These are the activations of a small neural network, seen along a few directions. Each row is one input.
Each table varies a few parts of the input and shows all the possible inputs, shuffled.
A made-up example of a description, with smaller parts first: one of 4 places along a line, together with either a single point or one of 9 places along a line or (one of 2 separate values, together with one of 8 places around a ring).
Shared parts are said once, and a part with two or three values counts as separate values.
In the rows, zero is written as 128.

Other details of the inputs shift rows strongly along two fixed directions, in all tables alike. That doesn't count.

Table:
x1: [126 123 119 131 119 123 127 154 169 135 145 112 142 136  98]
x2: [117 124 126 123 118 121 126 141 171 144 135 118 134 117 110]
x3: [158 143 135 152 133 115 146 151  81 119 148  96 135 167 134]
x4: [120 128 124 112 131 126 112 111 111 135 109 144 113 100 143]
x5: [139 147 158 131 138 102 126 104  57  95 104 146 125 153 169]
x6: [101 110 125 107 114 122 107 139 175 141 118 139 131  96 117]
x7: [115 115 138 124 125 141 115 119 122 124 107 152 116 102 149]
x8: [162 148 124 162 127 116 156 172 125 122 174  76 149 190  98]
x9: [112 122 120 106 137 133 110 101  97 128 101 163 114  88 153]
x10: [132 131 114 131 132 146 137 118 154 137 130 121 121 130 111]
x11: [159 148 110 160 130 126 168 164 142 134 183  79 158 189  88]
x12: [113 121 135 108 125 122 110 111 120 138 107 145 114  93 147]
x13: [115 121 135 109 125 121 113 114 123 134 112 142 118  95 146]
x14: [111 131 157 108 123 101 108 100 138 123  92 145 119 116 147]
x15: [113 124 122 106 136 133 113 103 101 129 106 157 115  92 152]
x16: [111 127 115 109 123 128 120 120 176 154 125 124 122 103 110]
x17: [154 142 136 139 145 123 138 125  33 103 133 130 129 146 164]
x18: [111 111 126 114 128 127 107 130 116 120 115 158 130 102 140]
x19: [144 138 120 136 135 128 145 128 109 129 147 115 135 147 124]
x20: [106 107 123 118 119 143 112 132 177 133 118 143 128 107 112]
x21: [126 129 109 128 125 146 139 120 192 149 140 113 125 128  95]
x22: [105 125 145 116 119 125 125  98 200 134 101 136 121 124 113]
x23: [164 143 117 173 127 139 173 159 159 132 177  70 146 197  83]
x24: [153 135 135 143 140 122 131 147  34  96 136 134 136 154 159]
x25: [161 139 143 152 142 136 142 122  49 102 130 124 118 154 159]
x26: [ 98 111 119 108 119 129 112 131 170 140 122 150 133  93 121]
x27: [116 121 123 119 126 128 126 128 141 138 126 135 134 110 129]
x28: [128 122 110 140 114 143 144 154 215 147 159  98 145 152  72]
x29: [159 140 140 150 142 136 140 118  51 105 129 126 116 152 159]
x30: [112 113 135 125 122 140 113 127 131 121 111 148 119 107 139]
Each input here is: one of 3 separate values, together with either a single point or one of 9 places along a line.
Q: Changing only the choice among 3 separate values turns x28 into x24. The same change can be made to x23. Which row results?
A: x27
Q: Change only the choice among 3 separate values in x4. List by row number the other rows that result.
A: x9, x10

Table:
x31: [108 126 126 110 117 107 126 121 168 139 132 131 143 130 111]
x32: [148 142  78 145 143 140 155 160  97 144 176 105 147 143 106]
x33: [106 103 122 138 113 135 116 178 171 122 134 134 146 126 107]
x34: [112 125 133 119 115 112 124 132 165 151 131 111 126 115 118]
x35: [146 143 145 125 136 106 127 123  61 105 123 140 137 154 150]
x36: [154 137 125 156 135 145 152 128 126 114 156 110 142 178 113]
x37: [116 119 136 131 130 148 119 105 121 121 103 156 117 106 151]
x38: [130 113 128 132 126 150 141 122 167 135 131 123 125 122 111]
x39: [114 116 138 132 131 149 129 107 114 118 102 157 117 106 154]
x40: [144 132  99 126 153 135 128 138  31 116 151 147 136 121 149]
x41: [110 115  84 109 122 150 125 142 153 171 152 122 128  79 111]
x42: [156 126 142 147 138 144 130 116  69 106 126 128 119 143 152]
x43: [159 150 125 146 135 119 145 132 122 120 150  94 128 169 106]
x44: [117 112 138 121 134 147 126 104 116 111 109 163 121 111 149]
x45: [159 144 131 143 131 106 144 142 120 129 150  92 140 169 110]
x46: [140 119 126 156 125 131 130 187 119 102 160 117 157 175 106]
x47: [118  98 124 131 110 134 110 176 170 123 136 128 143 119 105]
x48: [141 143 145 124 133 102 131 127  63 102 131 137 144 150 160]
x49: [116 129 116 114 125 138 131 113 178 136 124 131 131 135 104]
x50: [149 140 153 135 134 110 124 134  58 122 121 120 118 138 159]
x51: [114 122 141 107 134 114 104 104 115 126  96 145 113  98 150]
x52: [110 128 130 116 129 137 117 102 123 126  91 154 112 107 151]
x53: [156 132 139 143 143 131 131 114  65 106 123 134 108 142 158]
x54: [120 131 138 121 118 109 129 139 162 144 137 113 133 115 123]
x55: [120 125 119 125 127 138 133 112 175 132 133 137 127 133 108]
x56: [107 135 135 115 130 125 111 102 119 122  94 157 112 100 146]
x57: [117 133 127 118 120 113 127 127 172 146 120 129 137 123 112]
x58: [115 103 128 135 104 138 113 181 169 130 141 121 137 118 109]
x59: [116 120 147 104 126 103 109 117 107 122 105 151 123  91 162]
x60: [114 132 124 113 128 117 126 116 174 136 126 128 138 132 104]
x61: [150 128 148 150 134 150 142 126  62 111 123 126 113 139 158]
x62: [125 124 125 130 123 142 131 121 173 147 130 120 110 119 115]
x63: [118 131 130 121 125 120 124 126 171 150 124 107 122 119 113]
x64: [146 151 131 145 128 103 154 148 124 124 154  99 154 169 121]
x65: [147 154 125 152 137 114 151 136 123 125 141  96 141 175 113]
x66: [108 117 145 103 125 105 104 109 109 127 101 149 118  91 157]
x67: [124 124 119 116 124 137 128 116 178 143 121 118 121 125 108]
x68: [127 119 128 134 119 154 129 123 168 143 132 118 118 120 115]
x69: [106 128 127 119 116 108 129 125 167 145 125 125 138 124 116]
x70: [110 132 135 105 132 123 108 100 120 115 101 162 119 107 139]
x71: [113 129 140 111 125 127 104 106 119 129  97 147 101  90 150]
x72: [152 147 120 162 135 135 158 131 128 121 149 106 129 173 114]
x73: [116 123 136 110 124 140 110 108 123 133  93 145  99  95 154]
x74: [158 135  81 137 139 140 148 156  97 142 180  96 144 139 107]
Q: Changing only one part turns x60 into x65. The same change can be made to x36. Which row results?
A: x37
Q: Changing only one part turns x50 into x45. The same change can be made to x68. Which row results?
A: x42
Q: What is each input in this table made of?
A: one of 4 places along a line, together with either one of 2 separate values or one of 9 places along a line
Q: Change only the place on the line of 4 in x39. List by row number the other rows that result.
A: x38, x44, x61
